These are the activations of a small neural network, seen along a few directions. Each row is one input.
Each table varies a few parts of the input and shows all the possible inputs, shuffled.
A made-up example of a description, with smaller parts first: one of 4 places along a line, together with either a single point or one of 11 places along a line or (one of 3 separate values, together with one of 8 places around a ring).
Shared parts are said once, and a part with two or three values counts as separate values.
In the rows, zero is written as 128.

Other details of the inputs shift rows strongly along two fixed directions, in all tables alike. That doesn't count.
These rows show it; all are for the same input, with only those details redrawn:
[103 138 110 167 110 122 130 148 122 139 129 143 116 128]
[ 89 135 103 164 110 123 131 143 120 134 135 142 111 124]
[148 150 134 171 112 128 124 159 128 149 113 143 129 139]
[131 148 125 174 109 127 126 159 125 145 116 145 126 132]
[134 148 125 181 108 126 122 165 126 149 112 149 130 134]
[155 153 136 181 109 126 120 171 131 154 108 148 134 137]
[125 126 135 104 129 129 141  93 122 124 146 108  92 145]
[ 23 119  72 150 109 120 142 119 106 119 159 138  93 108]

Rows:
x1: [180 155 200 123 129 135 110 127 156 146 101 121 152 158]
x2: [153 105 160  94 153 152 150  87 133 132 156 108  82 159]
x3: [140 133 134 124 120 137 108 154 116 130 135 131 146 140]
x4: [ 42 115  57 145 111 112 153 111 113 114 137 116 108  95]
x5: [140 120 134  73 138 135 124 102 113 109 151  99 123 139]
x6: [216 148 185 114 115 139  97 152 135 145 112 109 160 158]
x7: [125 140 138 163 110 137 132 144 126 147 129 138 122 146]
x8: [131 108 108 125 136 142 121 138 120 119 141 125 142 112]
x9: [155 148 150 168 149 132 110 178 151 149  98 171 153 124]
x10: [ 97 139 124 143 148 122 122 144 135 126 125 159 132 121]
x11: [176 131 142  96 136 126 144  88 132 126 123  92 106 147]
x12: [159 108 147  84 156 144 148  76 133 123 155 107  80 150]
x13: [114 114 136 118 135 140 149 103 124 127 156 121  91 153]
x14: [148  97 158 124  78 121 142 159 112 111 133 180 154 105]
x15: [110 134 110 149 146 116 123 138 139 125 110 149 146 111]
x16: [119 132 101 141 115 126 116 162 114 127 125 133 157 114]
x17: [148 108 169  54 139 151 124  86 117 110 163  88 112 168]
x18: [184 138 183 107 111 149 105 140 132 139 128 106 152 164]
x19: [143  84 170  78 103 111 180  71 111 103 158 139  90 116]
x20: [142  91 119  80 149 140 134  93 122 100 148  87 124 121]
x21: [126 118 138  94 168 131 131  92 141 117 134 127 116 125]
x22: [166 149 135 181 122 134 125 175 134 152 109 156 130 139]
x23: [180 143 127 190 125 139 124 177 142 158 100 159 139 128]
x24: [135 108 126  69 149 139 129  96 116 103 162 104 115 137]
x25: [150 130 115 146 130 129 139 128 133 131 118 125 119 130]
x26: [115 130 126  99 149 110 127  96 134 118 121 118 129 123]
x27: [174 142 114 190 118 125 130 170 141 145  89 136 148 123]
x28: [119 128 168  84 152 132 131  86 136 118 141 113 116 155]
x29: [148 148 126 155 132 107 117 153 144 138  80 138 167 118]
x30: [ 54 103  58 138 123 124 132 138 105 102 152 126 138  91]
x31: [118 152 147 142 122 116 106 140 144 135 110 138 145 126]
x32: [116 138 122 114 129 104 125 115 141 128 100 111 145 112]
x33: [185 148 158 142 121 129 124 140 135 148 114 127 121 154]
x34: [148 115 122 123 138 148 115 148 123 126 136 136 140 122]
x35: [115 142 125 149 100 122 125 131 128 141 127 124 116 128]
x36: [ 11 127  86 135 133 115 128 118 116 108 148 149 117 102]
x37: [ 49 125  74 133 102 113 145 106 116 120 140 111 103  98]
x38: [ 23 121  74 134 148 113 135 116 120 106 148 154 117  95]
x39: [130 114  97 163 124 131 139 133 135 132 112 125 124 110]
x40: [177 117 140  76 136 128 127 107 126 111 126  82 139 140]
x41: [160 112 146  85 168 126 134  76 148 113 117  99 126 127]
x42: [172 104 142  80 155 140 152  63 136 117 143  87  90 142]
x43: [159 148 166 175 146 142 112 184 149 158  93 175 161 138]
x44: [124 143 135 120 145 115 119 120 136 125 116 135 136 127]
x45: [108 137 136 153  96 130 127 132 129 146 131 124 117 138]
x46: [ 26 118 103 135 144 128 136 122 122 114 152 155 116 118]
x47: [136 127 116 106 111 121 123 137 125 124 119  96 152 115]
x48: [ 52 107  94 133 122 145 124 148 102 118 169 148 127 124]
x49: [144 124 171 162  95 104 141 168 127 130  97 207 167  94]
x50: [ 97 133  94 131 103 121 116 149 115 126 134 121 153 104]
x51: [121 133 120 110 110 128 113 132 119 126 139 113 144 122]
x52: [ 47 122  74 137 116 118 146 108 108 117 152 127  96 107]
x53: [109 121  90 150 124 131 118 163 114 121 133 140 152 110]
x54: [144 144 114 150 102 113 135 138 134 143  95 109 135 118]
x55: [175 130 137 155 130 149 100 191 128 148 119 160 157 133]
x56: [182 157 161 121 132 111 110 132 153 145  83 121 159 133]
x57: [162 118 150  89 168 128 129  85 148 120 120 115 127 132]
x58: [130 112 135 128 135 158 117 155 117 135 147 145 138 139]
x59: [155 116 143  77 167 117 137  72 146 106 120  96 123 135]
x60: [137 140 156  84 142 114 120  85 143 122 121 103 126 135]
x61: [117 130 103 150 129 128 141 131 124 132 134 138 112 123]
x62: [117 140 117 138 106 117 130 119 126 137 125 115 114 123]
x63: [142 109 140  70 148 146 124 104 117 107 162 109 112 149]
The inputs of x62 and x60 match in every part but one. If x22 is changed in the same way as x62 into x60, which row does it become?
Answer: x10
The inputs of x53 and x25 match in every part but one. If x3 is changed in the same way as x53 into x25, which row does it become?
Answer: x33
What is each input in this table made of?
Answer: one of 3 separate values, together with either a single point or (one of 4 places along a line, together with one of 5 places along a line)
Change only the choice among 3 separate values in x46. List by row number the other rows that result.
Answer: x13, x48
Change only the place on the line of 4 in x58. List by row number the other rows that result.
Answer: x17, x18, x48
A walk changes only the place on the line of 5. It starts at x29 and steps to x26. List the rest of the walk in order.
Answer: x44, x36, x28
A walk changes only the place on the line of 5. It starts at x45 and steps to x35. List the rest of the walk in order.
Answer: x62, x37, x54
A walk changes only the place on the line of 4. It starts at x23 and steps to x61. List the rest of the walk in order.
Answer: x52, x62

Rows:
x64: [152 151 151 207 136 126 148 182 162 177  84 194 120 104]
x65: [146 147 148 133 166 123 115 149 130 103 102 135 191 127]
x66: [ 26 118  99 162 103 172 104 202 108 144 173 154 120 126]
x67: [186 163 157 142 151 154  80 185 138 145  88 162 220 122]
x68: [162 172 115 158 108 120 131 130 158 143  87  87 128 105]
x69: [149 120 185  40 127 123 134  21 105  93 169 107  40 172]
x70: [ 54 114  64 115  95 143 118 133 108 108 159 110 138  65]
x71: [122 119 146  84 136  98 136 124 147  92 122 126 167 137]
x72: [ 38 132 101 232  99 142 116 249 106 143 136 165 139 129]
x73: [233 140 169 111 117 129 125 139 138 109 103  75 154 131]
x74: [169 163  92 150 136 109 122 141 157 143  93 108 114 115]
x75: [218 106 203  90 151 164 136 140 148 142 131 166 123 127]
x76: [220 138 177 162 136 146 136  87 168 161 128 105 112 171]
x77: [ 19  59  84 122 127 135 163  54 104  73 223 106  82 120]
x78: [180  98 156   8 211 111 134  34 118  80 165  52 103 166]
x79: [ 64 128  72  73 189 102 142  38 131 112 161  77  80 123]
x80: [240 143 167 165  97 137 159 193 106 156 110 147 155 183]
x81: [190 139 130 128 170 118  96 126 132 135  85 121 147 152]
x82: [158 138 158  85 175 136 115  79 137 103  88 110 154 148]
x83: [207 119 191  81 119 127 104 127 133 157 108 101 177 121]
x84: [ 47 127 109  47 150  93 158  33 161 101 147  94 103 125]
x85: [ 56  66 127  69 157 137 175  47 121  87 158 139  44 107]
x86: [ 79 137  31 215 100 110 103 204 121 131  82 167 144  82]
x87: [ 72 119 109 104 120 104 127 108 144 104 102 142 150 125]
x88: [ 43  83  80 159 104 162 126 112 115 120 202 152 121 103]
x89: [214 112 135  42 151 142 106 109 135 119 142  85 123 133]
x90: [203 170 190 182  95 111 104 194 114 132 123 180 137 153]
x91: [191 120 184 118 120  98 123 140 130 135  96 100 174 122]
x92: [ 33 133  91 235  93 153 105 226 112 159 109 172 124 134]
x93: [152 108 136 192 110 150 119 118 138 136 125 143 126 149]
x94: [ 48 146  90 183 100  83 135 137 136 163  96 127 144  73]
x95: [ 16  81  57  87 102 137 192  55  69 101 184 118  55 142]
x96: [ 46 173 100 194  92 100 129 139 116 148 151 179  81 110]
x97: [ 90 127 112 111 111 123 106 163 143 127 128 164 187 105]
x98: [ 81 119 153  64 159 156 152  59 135 132 178  55  38 178]
x99: [ 73 117  45 162 119 103 127 179 112 100 133 135 135  83]
x100: [197 157 143 145 109 135 174 128 123 178 117 122 107 179]
x101: [217 154 206  94 108 143  96 132 116 136 157 156 116 160]
x102: [146 195 128 192 155 121 108 164 159 156  62 152 190 119]
x103: [ 79 105 117 123 106 101 127 101 117 129  99 111 137  98]
x104: [ 58 111  64 151  78 153 158 169  80 147 175 172 131 119]
x105: [164 139 120 142 101 132 116 130 134 119  83  99 138 111]
x106: [219 105 208 114 161 135 158 143 143 121 117 152 117 139]
x107: [176 120 132  62 181 136  93 108 123 131 149 108 147 138]
What is each input in this table made of?
Answer: one of 4 places along a line, together with either one of 5 separate values or one of 6 places around a ring
The inputs of x88 and x76 match in every part but the place on the line of 4. If x67 is changed in the same way as x88 into x76, which row does it become?
Answer: x102
The inputs of x96 and x69 match in every part but the place on the line of 4. If x94 is changed in the same way as x96 into x69, which row does it become?
Answer: x103
Change only the choice among 5 separate values in x66. List by row number the other rows that result.
Answer: x75, x88, x101, x104
Change only the place on the ring of 6 in x78. List by row number the other rows that result.
Answer: x65, x71, x73, x91, x99
